These are the activations of a small neural network, seen along a few directions. Each row is one input.
Each table varies a few parts of the input and shows all the possible inputs, shuffled.
A made-up example of a description, with smaller parts first: one of 6 places along a line, together with either a single point or one of 9 places along a line or (one of 3 separate values, together with one of 5 places around a ring).
Shared parts are said once, and a part with two or three values counts as separate values.

Other details of the inputs shift rows strongly along three fixed directions, in all tables alike. That doesn't count.

A family of inputs:
r1: [  0  -1   7  18 -10  -7  -1 -36 -30  36   5  20]
r2: [-21  20 -13  -6   7 -20   1  12  -3 -47  33  -8]
r3: [ 60   9   2   6   6  -2  20   7  10  44   7 -23]
r4: [  4   2   1  14  -7  -8   0 -24 -29  20  23  14]
r5: [-46 -29  10  -3  -8   0 -28 -11   0 -20 -23  23]
r6: [-38 -14   9 -10  -4  -3 -19  -7  -3 -28  -8  21]
r7: [ 14  -6 -15 -10  11   1  12  43  37 -27  -9 -37]
r8: [ 10  44  15  56   9  21   9 -25  -7  30  65   8]
r9: [ 37   5  -2  -3  -4  14  14   7   0  34 -20  -6]
r10: [ 17 -10  -9 -16  -1  21   9  21  20  18 -43  -8]
r11: [-22   5 -12  -2   2 -14  -5  10  -3 -43  33 -10]
r12: [  7  23  -1   3   5 -25  10 -12 -13 -13  47  -1]
r13: [  6   3   6  13  -9  -6  -5 -38 -32  41  19  21]
r14: [ -8 -34   5 -22  -4  26  -7  21  28   0 -56   6]
r15: [ 44  18  -7  -7   8  -2  17  22  19   3  11 -27]
r16: [-45 -14  -4  -3  -1  -3 -19 -10  -9 -26 -13   9]
r17: [-16 -23  18  -7 -17  14 -21 -26 -11  18 -25  37]
r18: [ 38  -7  19   7  -4   3  11  -7   8  60 -23  -3]
r19: [ -4 -21 -13 -17  -2  25   3  30  19 -13 -48  -5]
r20: [ 30   5 -19 -21  18   6  18  51  36 -34   6 -38]
r21: [-33 -15  -8 -11  -7  11 -14  -5 -15 -30  -3  24]
r22: [-30 -19   4 -15  -3   6 -17  -1  -2 -25   1  21]
r23: [-27   8 -11   1   6 -20  -7   7  -5 -41  26 -10]
r24: [ -4  17   5   5  -5 -13  -1 -30 -25  18   7  13]
r25: [ 24  -2  -5 -12  15  -2  13  54  40 -30   7 -47]
r26: [ 11  26  -8  -1   4 -16  12  -3 -16  -9  50  -5]
r27: [-17  18 -10  -6   8 -23   1   8   3 -51  35  -7]
r28: [  7  10   7   6 -14  -4  -3 -39 -33  37  13  28]
r29: [ 11   6   1  22  10  73   2  28  43  19 -33   4]
r30: [-23  13   5  -9   8 -22   0  10   3 -46  26 -10]
r31: [-37  -7  -7  -6  -4   1 -14  -6 -12 -28 -11  19]
r32: [ 54  27   1   4   8  -4  29   9   0  40 -10 -27]
r33: [ 15 -16   7   8  -7  16   1 -13  -4  56 -59   2]
r34: [  1  24  -2  17   4 -30   9  -9 -22 -10  44 -10]
r35: [ -2 -30  -8 -13  -3  21  -7  26  32 -12 -42  -9]
r36: [-19  10 -10   3  10 -28  -4   9   4 -49  37 -14]
r37: [-55 -42  17  -5 -15  11 -30 -26  -3  -2 -51  33]
r38: [-12 -21  11  -2  -5   3 -12  -7  -2   5  -2  15]
r39: [ 18  23   3  18  -1 -24  11 -23 -24  27  39  -2]
r40: [ 52  18   5  10  10 -12  23   3  10  44  -4 -32]
r41: [-13  -5  14   5 -12  -1 -13 -49 -25  31 -20  35]
r42: [ 10 -17 -11  -5  -2  18   0  28  18   2 -35 -15]
Description of these inputs: one of 2 separate values, together with either a single point or (one of 4 places along a line, together with one of 5 places along a line).
Q: Changing only the choice among 2 separate values turns r12 into r7. The same change can be made to r20. Which row results?
A: r3
Q: Changing only the choice among 2 separate values turns r32 into r33. The same change can be made to r14. Which row results?
A: r18
Q: Which other rows does r22 become when the place on the line of 5 takes its other values? List them by row number.
A: r6, r14, r17, r30
Q: Which other rows does r30 become when the choice among 2 separate values takes its other values? List them by row number.
A: r37
Q: Which other rows does r35 become when the place on the line of 4 takes its other values? List them by row number.
A: r11, r25, r42
Q: Start at r4 and move only the place on the line of 4, one step at a time. The first step leads to r13. Which rows follow, in order?
A: r3, r38

A family of inputs:
r43: [ 15  15  -1 -21  -1 -71  13 -16 -33 -14  46 -14]
r44: [-20 -20  -3  -7  -5  18 -15   4   6 -12 -15  17]
r45: [ 15   5 -14 -11  11   9  13  40  24 -23   8 -27]
r46: [-20   8   9  11  -4 -18 -10 -29 -17 -11  39  14]
r47: [ 49  15   5   4   6   4  16  10  13  41  -3 -14]
r48: [-32   3   8  12  -6 -14 -12 -28 -29 -11  20  18]
r49: [-53 -30 -18 -16   0  21 -23  20  18 -56 -42   4]
r50: [ 10 -16  13   0 -10  22  -7 -12   6  40 -36  19]
r51: [ 13  -9   5   4 -12  21  -3 -19 -12  47 -27  23]
r52: [ 14  -7   2   6 -11  21  -1 -21 -13  45 -31  21]
r53: [-24 -10  -1  -6  -7  13 -12  -3  -4 -10 -18  18]
r54: [-49 -39 -11 -20  -4  27 -22  25  24 -56 -29  12]
r55: [ 21  -9   7   6  -3  11  -2  -8   9  44 -31   5]
r56: [-31   6   6   9  -5 -15 -12 -35 -26  -8  31  23]
r57: [ -1  35  -3  13   1 -25   8 -24 -30  -9  54   6]
r58: [ 19  15 -11 -11  16   1  16  39  25 -25  12 -32]
r59: [ 15 -10  10   5  -2  11   4  -7   4  40 -32   0]
r60: [ 30  17  -3   0  19 -13  24  44  32 -24  24 -50]
r61: [-25   6  10  15   0 -21 -10 -25 -22 -10  34  14]
r62: [ 45  17   2  12   6  -2  23   7   2  38  -9 -26]
r63: [ 11   9 -12  -6  11  -1  12  36  22 -24   3 -34]
Q: What is each input in this table made of?
A: either a single point or (one of 4 places along a line, together with one of 5 places along a line)
Q: Which other rows does r57 become when the place on the line of 4 takes its other values? List them by row number.
A: r49, r52, r62
Q: Which other rows does r48 become when the place on the line of 5 takes its other values? List them by row number.
A: r59, r60, r61, r62
